These are the activations of a small network on made-up records, seen along a few directions, one row for each record.
Each row is followed by the record's values for the fields J, E, D, H, W, K.
The largest differences between rows may come from other fields.
(in the rows, 500 means zero)
Strong random noise was added to every row along 5 fixed directions; ignore it. To show where, here is one row again and again, with new noise each time:
[474 596 601 543 603 384 653 514 471 481 474 473 584 553 540 441 534 404
 258 475 346 670 529 546 508]
[451 606 589 450 628 291 501 517 453 571 516 552 536 419 472 308 589 471
 449 471 490 516 512 536 645]
[425 669 432 720 524 414 646 572 558 632 455 570 456 422 521 597 591 430
 515 595 464 628 514 712 548]
[438 444 748 412 572 327 527 471 469 388 504 358 429 631 598 452 441 330
 318 474 318 599 595 423 303]
[327 713 564 502 736 128 611 515 497 604 606 507 530 318 466 362 671 345
 314 543 419 506 511 553 597]
[437 564 634 566 551 375 571 516 537 535 495 501 440 532 545 550 558 425
 448 573 463 597 546 569 450]
[396 523 636 539 509 329 443 520 566 590 517 522 294 468 536 570 562 436
 666 623 566 484 564 576 426]

[462 563 641 275 669 341 324 432 475 641 697 626 562 320 321 336 670 535
 455 607 715 318 402 337 630]
(J j3; E e1; D d1; H h1; W w4; K k1)
[460 436 488 329 529 471 446 450 519 389 553 423 507 558 517 437 490 549
 469 443 534 342 562 381 497]
(J j1; E e2; D d2; H h1; W w1; K k3)
[509 685 496 568 607 428 607 530 523 614 547 649 654 357 404 425 721 618
 492 507 638 461 442 606 808]
(J j1; E e2; D d1; H h2; W w2; K k1)
[493 482 310 385 483 444 367 497 268 515 511 425 456 282 488 244 230 229
 425 344 198 539 424 403 397]
(J j1; E e1; D d1; H h1; W w2; K k2)
[406 632 419 689 575 394 731 554 600 521 500 462 527 453 522 619 628 453
 418 549 451 529 538 656 540]
(J j4; E e2; D d2; H h1; W w3; K k1)
[608 439 206 587 317 723 383 548 477 564 398 582 463 423 456 507 422 610
 822 429 578 463 463 595 593]
(J j3; E e1; D d1; H h2; W w1; K k1)
[454 461 816 528 477 357 454 485 533 530 549 493 305 515 543 624 557 476
 681 611 583 491 526 509 376]
(J j1; E e2; D d1; H h2; W w2; K k2)
[474 569 427 524 608 393 644 526 466 445 484 447 630 457 503 364 534 452
 337 377 352 532 520 542 605]
(J j4; E e2; D d1; H h2; W w3; K k1)
[463 473 377 650 362 662 588 540 656 456 373 480 363 717 627 757 460 475
 552 589 473 617 645 642 337]
(J j4; E e2; D d1; H h1; W w4; K k3)
[338 535 456 613 529 324 538 515 532 543 548 411 297 372 563 626 456 258
 516 594 332 532 529 560 278]
(J j4; E e1; D d1; H h2; W w3; K k2)
[438 612 324 364 615 455 460 472 532 565 595 553 627 427 401 376 593 492
 314 529 561 412 481 421 610]
(J j1; E e1; D d2; H h1; W w3; K k3)
[621 430 523 457 453 703 483 492 556 440 438 558 616 681 477 512 548 699
 506 473 655 491 524 478 602]
(J j1; E e2; D d1; H h1; W w3; K k3)
[436 614 516 623 513 520 618 505 695 552 554 582 470 566 517 735 677 528
 464 680 620 532 555 595 487]
(J j4; E e2; D d1; H h2; W w2; K k3)
[376 621 515 703 597 294 758 542 501 493 528 382 483 387 560 601 527 294
 339 526 258 610 494 610 397]
(J j4; E e2; D d2; H h2; W w3; K k2)
[637 404 759 573 375 656 488 493 435 473 395 534 457 696 575 595 379 506
 523 523 433 763 476 519 356]
(J j4; E e1; D d1; H h2; W w4; K k2)
[590 432 586 450 467 522 479 499 392 424 426 504 558 541 521 364 448 657
 620 343 521 469 491 496 650]
(J j1; E e2; D d2; H h2; W w1; K k2)
[478 516 441 543 462 576 549 480 495 490 523 440 471 518 534 624 413 316
 322 562 344 630 480 458 286]
(J j3; E e1; D d1; H h1; W w2; K k1)
[443 631 648 570 603 349 554 516 550 623 559 589 507 428 458 536 679 557
 519 621 640 494 468 579 620]
(J j4; E e2; D d2; H h1; W w3; K k2)
[467 287 524  99 493 466 164 417 467 384 562 388 383 591 497 286 360 450
 526 422 534 286 594 218 345]
(J j1; E e1; D d2; H h1; W w3; K k3)
[472 444 690 361 593 331 524 447 391 361 543 363 540 534 546 360 449 462
 368 377 370 470 515 370 464]
(J j1; E e2; D d1; H h1; W w1; K k2)
[571 514 447 618 438 764 629 492 611 466 440 530 602 733 528 734 518 537
 292 603 503 700 514 529 402]
(J j1; E e1; D d1; H h1; W w3; K k3)
[540 408 731 636 418 547 653 502 476 357 414 394 443 677 651 680 383 487
 488 484 353 653 521 535 321]
(J j4; E e2; D d1; H h2; W w3; K k2)
[495 689 366 742 543 529 803 549 580 530 460 556 677 501 495 631 676 625
 407 515 529 580 490 700 712]
(J j1; E e2; D d2; H h1; W w1; K k1)
[527 470 302 467 423 652 436 484 456 508 541 488 488 407 464 528 366 382
 449 505 412 486 431 416 380]
(J j3; E e1; D d1; H h1; W w2; K k3)
[415 508 605 482 558 323 454 507 583 543 543 523 399 469 490 495 642 543
 663 554 635 385 569 543 555]
(J j4; E e2; D d1; H h2; W w3; K k1)
[529 618 167 707 419 582 526 585 406 676 437 578 508 233 445 499 400 435
 618 490 414 564 351 652 588]
(J j1; E e1; D d2; H h1; W w3; K k2)
[511 574 550 739 456 508 645 562 495 557 430 535 448 462 555 637 489 448
 552 549 408 667 468 670 470]
(J j4; E e2; D d1; H h2; W w4; K k2)
[421 401 541 375 534 359 402 482 503 440 540 382 388 479 513 429 479 422
 565 464 480 361 570 417 403]
(J j1; E e2; D d1; H h1; W w3; K k1)
[492 580 692 564 577 490 655 492 645 491 517 565 581 665 514 636 699 589
 353 619 612 578 562 558 548]
(J j4; E e2; D d1; H h2; W w4; K k3)
[464 427 179 545 398 606 517 524 452 430 433 321 425 475 557 552 263 259
 413 434 222 558 515 478 242]
(J j3; E e1; D d2; H h1; W w3; K k1)
[538 504 400 442 546 509 530 520 501 451 455 518 643 515 454 336 578 618
 494 366 546 423 540 521 712]
(J j1; E e2; D d1; H h2; W w3; K k3)
[465 535 306 697 366 621 569 558 543 536 354 482 359 606 620 674 355 311
 466 563 295 772 577 660 279]
(J j4; E e1; D d1; H h1; W w4; K k1)
[584 541 810 464 611 424 539 474 430 522 540 591 673 510 427 390 642 645
 429 485 608 541 413 462 687]
(J j1; E e2; D d1; H h2; W w3; K k2)
[589 576 543 575 515 628 555 490 478 586 542 592 644 457 417 589 549 570
 382 596 583 569 342 476 554]
(J j3; E e1; D d2; H h1; W w3; K k2)
[589 381 754 208 576 500 393 427 539 361 520 530 656 752 454 307 644 761
 456 403 732 363 596 332 680]
(J j1; E e2; D d1; H h2; W w3; K k3)
[351 548 546 544 617 314 644 485 613 473 609 389 478 458 494 637 658 406
 392 597 494 408 545 491 406]
(J j3; E e2; D d2; H h2; W w3; K k1)
[591 450 543 623 413 603 563 550 480 463 395 496 494 544 545 555 448 593
 633 444 503 542 490 598 545]
(J j4; E e2; D d2; H h1; W w3; K k2)
[628 442 435 581 359 792 528 505 459 472 406 490 540 617 535 636 325 459
 387 519 400 680 434 476 343]
(J j3; E e1; D d2; H h1; W w4; K k2)
[602 483 574 513 438 665 411 496 590 592 535 653 518 500 407 617 626 695
 674 623 800 406 436 497 599]
(J j3; E e2; D d1; H h1; W w4; K k1)
[385 568 702 453 632 324 552 446 659 515 663 524 500 509 465 627 770 639
 509 657 759 304 538 467 578]
(J j1; E e2; D d2; H h1; W w1; K k3)
[480 544 339 508 497 425 447 544 452 556 457 572 479 343 482 338 513 605
 746 389 555 378 508 611 738]
(J j4; E e2; D d1; H h2; W w1; K k1)
[335 624 280 588 487 348 377 541 542 732 593 588 254 152 450 550 540 339
 778 640 546 378 467 613 477]
(J j1; E e1; D d1; H h2; W w2; K k1)
[603 476 833 459 570 625 613 412 523 411 554 497 710 760 484 635 583 571
 130 599 543 669 442 341 405]
(J j3; E e1; D d1; H h1; W w3; K k2)

Which values does each new row have?
[495 565 679 469 512 368 280 503 454 728 564 714 377 309 424 409 567 555
 780 616 695 455 407 527 618]
(J j4; E e1; D d1; H h2; W w4; K k2)
[576 348 686 319 545 553 527 437 443 271 495 329 627 726 547 417 403 483
 208 376 378 528 539 296 375]
(J j1; E e2; D d2; H h1; W w3; K k1)
[352 610 430 494 627 384 619 465 613 492 589 455 538 549 506 579 615 354
 203 604 414 560 572 475 390]
(J j1; E e1; D d1; H h2; W w3; K k3)
[376 369 565 462 529 328 576 487 505 289 486 216 352 614 647 520 371 242
 368 411 193 533 658 442 178]
(J j4; E e2; D d1; H h2; W w3; K k1)
[612 349 600 326 468 603 405 465 507 378 447 502 598 694 473 381 538 703
 565 383 652 404 565 401 607]
(J j3; E e2; D d1; H h2; W w3; K k3)
[548 416 808 463 479 544 497 448 512 423 538 455 456 645 553 622 480 489
 427 563 516 560 500 402 334]
(J j1; E e2; D d1; H h1; W w2; K k2)
[546 345 510 499 378 530 456 519 424 368 382 403 390 568 609 451 328 542
 722 332 408 476 570 532 463]
(J j4; E e2; D d1; H h2; W w1; K k2)
[396 567 608 466 610 364 606 468 495 457 567 424 507 510 543 511 529 361
 267 534 384 542 526 453 406]
(J j1; E e2; D d1; H h1; W w2; K k1)
[636 255 771 283 453 643 458 404 431 224 468 352 595 822 573 460 374 615
 362 357 471 500 548 263 378]
(J j3; E e2; D d1; H h1; W w1; K k1)
[484 534 734 486 602 484 584 447 585 468 575 499 566 660 515 624 600 490
 230 633 525 610 514 431 400]
(J j4; E e1; D d1; H h1; W w3; K k1)
[506 440 519 425 476 639 441 452 627 462 551 517 491 645 493 644 541 562
 446 617 634 450 536 406 400]
(J j1; E e1; D d1; H h1; W w3; K k3)
[618 534 455 438 536 542 499 504 281 499 429 524 713 472 457 218 374 464
 292 319 312 677 394 449 617]
(J j1; E e1; D d1; H h1; W w3; K k2)
[542 522 483 538 427 570 322 506 521 708 563 697 420 298 385 569 565 601
 808 645 752 376 368 517 586]
(J j3; E e1; D d1; H h2; W w4; K k2)
[352 431 738 301 549 186 241 462 493 551 635 443 194 369 517 409 498 379
 733 568 584 287 559 395 369]
(J j4; E e2; D d2; H h1; W w2; K k2)
[498 632 515 584 569 418 540 546 518 632 480 641 565 416 440 437 662 623
 589 528 641 505 473 638 753]
(J j4; E e2; D d1; H h1; W w3; K k2)
[373 460 464 434 533 443 483 447 587 460 604 375 404 522 512 641 498 330
 364 618 444 440 544 377 239]
(J j3; E e1; D d1; H h1; W w3; K k3)
[463 617 464 438 643 436 551 472 491 544 589 508 655 447 427 426 573 438
 205 538 471 526 443 427 542]
(J j1; E e1; D d2; H h1; W w3; K k1)
[470 409 485 440 506 418 488 504 472 402 460 382 461 531 537 405 451 440
 526 384 398 457 580 476 452]
(J j1; E e2; D d1; H h2; W w3; K k1)
[521 423 592 379 542 545 500 429 476 396 557 395 585 618 496 510 449 414
 227 503 407 549 484 313 325]
(J j3; E e1; D d1; H h1; W w3; K k1)
[376 637 559 688 571 411 676 506 708 594 591 532 472 507 489 809 742 497
 445 752 634 511 516 601 448]
(J j1; E e2; D d1; H h1; W w3; K k1)
[395 504 209 459 529 418 484 516 421 477 516 339 444 340 516 395 326 224
 367 417 225 476 501 452 342]
(J j1; E e1; D d2; H h1; W w3; K k1)
